These are the activations of a small neural network, seen along a few directions. Each row is one input.
Each table varies a few parts of the input and shows all the possible inputs, shuffled.
Descriptions start from the smaller parts, as in this example, which fits no table here: one of 2 separate values, together with either a single point or one of 9 places along a line or (one of 6 places along a line, together with one of 8 places around a ring).
Shared parts are said once, and a part with two or three values counts as separate values.

Other details of the inputs vary at random and push rows far along two fixed directions, the same in every table; ignore that.

A family of inputs:
x1: [ 28 -16  -6 -12  -1 -16   1  -5  18  19  20 -14 -17]
x2: [ -2  -9  -7  -1  -9  -9 -10   2   3   1  12 -21  -2]
x3: [ -1  -2  -5  -9 -10 -15  -8  -2   4   4  10 -11  -7]
x4: [ -9  39   9  11   7 -17  18  -4   3  -7 -18  29  -6]
x5: [-10  40   4  11   8  -7  18  -1  -1 -13 -12  28  -6]
x6: [ 20 -23   5   0   4   5  -3   7  -2   8  15  -4  -5]
x7: [ 13  -4 -30 -15 -17 -41   4 -21  19  15  20 -21 -12]
x8: [  2  -7 -15  -6 -15 -14   3 -13  10   6  10 -15  -7]
x9: [ 27  -9  -4  -6  -4  -2  -1  -1   4  19  13 -11 -10]
x10: [  8  -7 -15 -16 -21 -33   5 -21  17  16  11 -14 -13]
x11: [-15 -63   6 -16  -1  46 -52  24 -26  -6  10 -45  28]
x12: [-22  46  23  20  19  24  25   2 -14 -25 -37  51   7]
x13: [ 22 -13   1  -3  -3   4  -5   6   9  11  13  -2  -2]
x14: [ 11  -6 -21 -11 -22 -47  -3 -16  22  19  21 -25 -17]
x15: [-26 -62  17  -2   3  74 -48  34 -35 -19   1 -38  33]
x16: [ -5  35  -9   4   7 -13  22 -10   4  -8 -12  27  -6]
x17: [ -8  38   4  15   4 -11  28 -13   6  -7 -23  32  -5]
x18: [ -3  43  29  30  33  30  31  13 -14 -10 -24  56   9]
x19: [  2  -7 -10 -13  -7 -20  -4 -10   5   8   4 -10   0]
x20: [-32 -12  27  19  26  62 -23  30 -34 -28 -31   6  37]
Description of these inputs: either one of 5 separate values or (one of 3 separate values, together with one of 5 places around a ring).
Q: Which other rows does x15 become when the choice among 3 separate values takes its other values? List them by row number.
A: x5, x16

A family of inputs:
x21: [  3 -36   2 -22  -5   7 -22   2  -5   9   8 -25   7]
x22: [  3  -5 -21  -2 -10  -8  10 -12   9   4  16  -9  -5]
x23: [-10   7  16   9  15  43   1  14 -21 -23 -14  19   7]
x24: [  4 -53  -7  -7 -22  14 -20  -2   3  10  19 -41   4]
x25: [ -9 -22   3  -3   3  35 -10  10 -12 -14   5  -8   6]
x26: [ -4  -5  -2   1  12  17  -9   7 -13  -5 -12   2  19]
x27: [ 18  20 -22 -11 -12 -52  25 -30  23  24   6   6 -12]
x28: [ 32 -16 -19 -24 -23 -48  -9 -10  26  34  40 -31 -30]
x29: [-16  29  27  25  24  44  17  13 -19 -22 -32  35   4]
x30: [-33   3  15   9   6   0  -9   8 -18 -17 -14  -1   9]
x31: [  5 -19   9  -2  -4   5 -14  12  -2   5  13  -7   5]
x32: [-25  -7  30  18  16  65  -4  22 -32 -25 -23  25  26]
x33: [  7 -32 -11  -5 -11  16 -15   3  -4   2  15 -34   3]
x34: [  0  29  15  23  20  13   7  16 -11 -12 -14  27   8]
x35: [ 13  61 -29   0   2 -63  50 -38  32  11  -7  42 -19]
x36: [-32  15   0   9   9 -13  -1   1  -4 -23  -8   5   3]
x37: [  6  -9  11   6   7  15 -16  19  -7  -5   2  -9   1]
x38: [  8 -25   6   4  -8   0 -16   7   6   8  11 -19   2]
x39: [ 30 -17 -23 -17 -27 -55  -2 -15  27  36  40 -35 -19]
x40: [  3 -31  -3  -3 -14  11  -7  -3   0   8  13 -31   1]
x41: [ 19   3 -20 -24 -10 -39   6 -22  18  24  12  -4 -19]
x42: [-22 -19  20  12  25  58 -23  27 -33 -13 -23   0  36]
x43: [ 24 -29 -36 -39 -21 -48  -9 -25  27  26  34 -33 -18]
x44: [ 7  7  9  5  7  1 -4 12 -5  6  6  7 -1]
x45: [ 19  -1 -16 -13 -24 -35  19 -26  24  20  18 -14 -27]
x46: [-28 -18  -1  -7 -25  12 -28   5  -6 -10  -3 -27  13]
x47: [ -4 -23   3 -10   7  22 -21  10 -16   5   0 -11  18]
x48: [ 28 -26 -38 -27 -21 -47  -8 -24  24  29  26 -38 -13]
x49: [-21  -8  14  15  26  45 -12  16 -19 -22 -26   8  28]
x50: [-19   1  -5   0   1 -17 -14   4 -10 -14  -2 -12   1]
x51: [-13   6  21  10  16  22   5   5  -7 -13 -32  27  13]
x52: [  5 -36 -10 -14  -9  22 -20   9 -13   1  20 -28   7]
x53: [-10   1   9   8   9  16   3   2  -8  -5 -21  18  19]
x54: [ 12  18  -9  -6 -15 -28  28 -24  19   8   5  20 -23]
x55: [-11  14  16  11  10  28  14   6 -17 -11 -12  24   8]
x56: [  2 -36  -5  -3  -9  21 -17   4  -5   8  14 -35   2]
x57: [ -8  39  11  10  27  17  16   4 -17 -18 -30  47  15]
x58: [ -6 -28   5   2  -6  29 -10   8 -14   0   6 -20  13]
x59: [ 14  16   6   5  -5 -26  15  -7  20   7   1  14 -17]
x60: [ 12  37 -10  -3   3 -38  30 -24  20  12 -12  25 -19]
x61: [ -4  -8   9  15  13  20 -10  17  -4 -10   0  -6   9]
x62: [ 12  74  13  15  11 -37  47 -13  17   0 -16  60 -25]
x63: [ 10  -2  -3  -1   0 -12  -2   3  13   1  11  -7 -11]
x64: [-29  24   3   5  -8   7  -8   6 -10 -14 -19  -1   6]
x65: [-18   6  17  21  17  49   3  17 -26 -15 -19  16  17]
x66: [  7  29  17  13   8 -10  17   2   8  -1  -9  21 -12]
x67: [ -6   7  11   5  21  23  -2   8 -12 -15 -25  16  11]
x68: [  6 -30  10   3  -5   9 -23  14  -2   9  14 -32   6]
x69: [  6  79   7  18  22 -29  48 -11  17 -13 -17  67 -22]
x70: [  1 -28   1 -16   5  19 -25   9 -13  -3   1 -15  12]
x71: [-45  28   8  14   6  30  -8  13 -15 -37 -27  12  20]
x72: [ -8 -27 -20 -18 -22 -42 -24  -7   4  14  24 -46 -12]
x73: [  6  47 -13   8   0 -27  45 -25  22  -5  -7  34 -26]
x74: [ 14   2 -15  -7 -11 -13  12 -13  11   3   9  -6 -17]
x75: [ 17  91   3  17   9 -56  61 -23  24   6 -14  70 -29]
x76: [ 35 -14 -30 -24 -23 -52  -8 -10  23  29  44 -29 -22]
x77: [-12  16   4   3  22  16   6   4 -11 -14 -18  29  17]
x78: [-14  21  -8   0 -14 -55  14 -22  14   0  -2  10 -16]
x79: [  8 -10  -7  -7  -6 -17   1 -14   9  13   1 -12   1]
x80: [  3 -14  -1 -14  -1  -2  -7  -3  -5   9   3  -6   9]
x81: [ 15  -1  -2   6   0  -8  -6   6   4   4   9 -10  -5]
x82: [ 23  -3  -6  -7  -9 -29  -3  -3  18  20  18 -16 -22]
x83: [ -2 -30  -6 -12   5  10 -18   3   1  -1   1 -20   8]
x84: [-10 -13  -2   0   4  30  -3   9 -13 -12   6  -1  10]
x85: [-17 -13  26   3  16  42 -14  15 -20 -16 -25  17  23]
x86: [  5  24  -9   8 -10 -19  33 -21  14   5  -3  25 -10]
x87: [-28  -2   0   0 -10  24 -29  16 -17 -23 -11 -20  17]
x88: [12  0  3  8  0 -8 -4  6  5 11  7 -9 -7]
x89: [-11  11  15  15  14  17  10  -1  -5  -9 -30  26  15]
x90: [  2 -42  -3 -19 -10   6 -23   1  -4  10  10 -20  15]
x91: [  9  13  -3  -7  -1 -25  16 -17  14   9  -9   8 -10]
x92: [-11  -3   1  13   7  29   5   3  -6 -15  -5   1   7]
x93: [ 14  39   5   6  10 -20  18   0   8  -4  -3  31 -17]
x94: [ 12 -56 -12 -19 -30  -2 -19  -7  11  16  26 -46  -8]
x95: [ -2  38   2  14  17  -6  24 -10   2  -1 -27  32   0]
x96: [-10  31  19  15  18  31  20   6 -15 -16 -22  38  -2]
x97: [-26 -15   0 -10 -23   9 -27   7  -9  -7   0 -36  11]
x98: [ 5 31  8 18 12 -6 13  7  0  3 -6 22 -3]
x99: [ 10  29 -17   5  -4 -18  28 -16   8   2   1  18 -11]
x100: [  8  13  -1  -6  -8 -11  19 -14   6   6   5  10 -17]
x101: [  5 -29   4   1  -8   4 -18  11   1   9  14 -19   8]
x102: [ 14 -43 -15 -20 -12  -9 -30   9   6  15  41 -41  -1]
x103: [-11 -23  33   9  13  47 -26  31 -21 -15  -7   2  18]
x104: [ -5 -43   4  -8  -3  42 -27  19 -22   2  14 -29  14]
x105: [  7  -6  -9   2   0 -11  -4   4   8   5  18 -10  -1]
Q: The inputs of x97 and x87 match in every part but one. If x27 is changed in the same way as x97 into x87, which row does it become?
A: x26
Q: The inputs of x57 and x77 match in every part but one. If x74 is changed in the same way as x57 into x77, which row does it become?
A: x73
Q: The inputs of x49 and x48 match in every part but one. If x84 is changed in the same way as x49 into x48, which row does it become?
A: x52
Q: What is each input in this table made of?
A: one of 5 places along a line, together with either one of 2 separate values or (one of 3 separate values, together with one of 5 places around a ring)
Q: Which other rows does x46 become when the choice among 2 separate values takes its other values? List them by row number.
A: x78
Q: Which other rows does x88 become when the place on the line of 5 takes its other values? List them by row number.
A: x38, x61, x68, x81
Q: Start at x22 and move only the place on the line of 5, one step at a time. The first step leads to x99. Which rows follow, in order?
A: x65, x58, x86

A family of inputs:
x106: [  5  58 -18  17   7 -19  47 -25  18  -7 -22  41 -10]
x107: [-25   9  35   9  19  23 -22  27 -26 -22 -33  15  19]
x108: [ -7  15 -16   4   6 -29   2  -8   6   3   2   4   4]
x109: [ -1 -56 -14 -25 -43 -21 -38  -3   9  17  41 -78 -16]
x110: [ 12  26 -17   5 -16 -31  45 -37  26  10 -11  29 -16]
x111: [ 10 -55 -15 -41 -45 -36 -47  -3  18  26  49 -73 -17]
x112: [-20   4  12  17  34  51  -8  17 -23 -19 -33  17  32]
x113: [ 19 -69 -20 -40 -10   2 -45   5  -5  19  33 -62  11]
x114: [ -6  17  -7  -3 -12 -53   3 -15  20  14  -4  -9  -9]
x115: [ 31  21 -35 -30 -18 -51  22 -30  32  20  27   1 -31]
x116: [-10 -67 -14 -17 -20  22 -42  18 -16  -1  41 -68   7]
x117: [-29   7  24  23  29  83  -3  29 -38 -37 -31  21  24]
x118: [ 26  30 -31 -13 -30 -61  52 -52  37  25  13  21 -44]
x119: [ -8  45  10  18  20  -1  44 -18   3  -3 -43  61   6]
x120: [-32 -30  20  16  -6  38 -36  24 -19 -19 -14 -33  24]
x121: [-32   5  34  21  42  60 -26  41 -46 -39 -33  28  38]
x122: [-11  62 -10  24   6 -28  43 -16  10 -17 -14  37  -5]
x123: [ 64 -68 -10 -16 -27 -12 -34  18  13  58  67 -65 -15]
x124: [-29 -31  23   5  16  69 -45  46 -40 -30   0 -11  29]
x125: [-20  -3  37   9  20  70  -1  21 -29 -23 -28  34  23]
x126: [ 44  36  18  25  27 -27  40  -2  30  11   6  42 -33]
x127: [ 21  45  -7 -10   1 -50  48 -39  21  16 -14  50 -21]
Q: What is each input in this table made of?
A: either one of 2 separate values or (one of 4 places along a line, together with one of 5 places around a ring)

A family of inputs:
x128: [  9 -11  -8 -12 -13 -40 -15  -5  17  19  14 -25 -10]
x129: [  0  36  16  21  30  27  23   8  -9 -17 -24  48   6]
x130: [ -4  38  22  22  16  33  29   6  -9 -18 -22  47  -3]
x131: [ 21 -19 -17  -4 -20 -12   8 -11  17  18  28 -23 -18]
x132: [ -1  -9 -12   0 -25 -23  -4  -5  10   3  22 -29 -16]
x133: [  1  -7 -11 -11 -25 -22  -8  -6  11   5  23 -27 -17]
x134: [ 17  43   5   8  15 -22  35 -13  12   6 -11  48 -11]
x135: [  3  -9 -17 -11  -9 -27 -14  -3   9   5  19 -26  -8]
x136: [-30 -64  10  -8   9  88 -35  16 -39 -18 -19 -23  46]
x137: [ 28 -21  -4 -14  -6 -21  -3  -8  16  25  15 -13  -8]
x138: [-21  41  23  20  25   5   8  14 -13 -18 -29  39  10]
x139: [-27 -44  24   5  15  58 -55  45 -40 -19  -7 -32  35]
x140: [ 29 -20 -17 -16  -8 -19  -5  -7  12  24  24 -19  -6]
x141: [-24  47 -15   0  -3 -25  37 -32   6 -15 -33  36  -1]
Q: What is each input in this table made of?
A: one of 2 separate values, together with either a single point or one of 6 places along a line
Q: The inputs of x141 and x136 match in every part but the choice among 2 separate values. If x128 is changed in the same way as x141 into x136, which row does it become?
A: x137
Q: Which other rows does x140 become when the choice among 2 separate values takes its other values? List them by row number.
A: x139
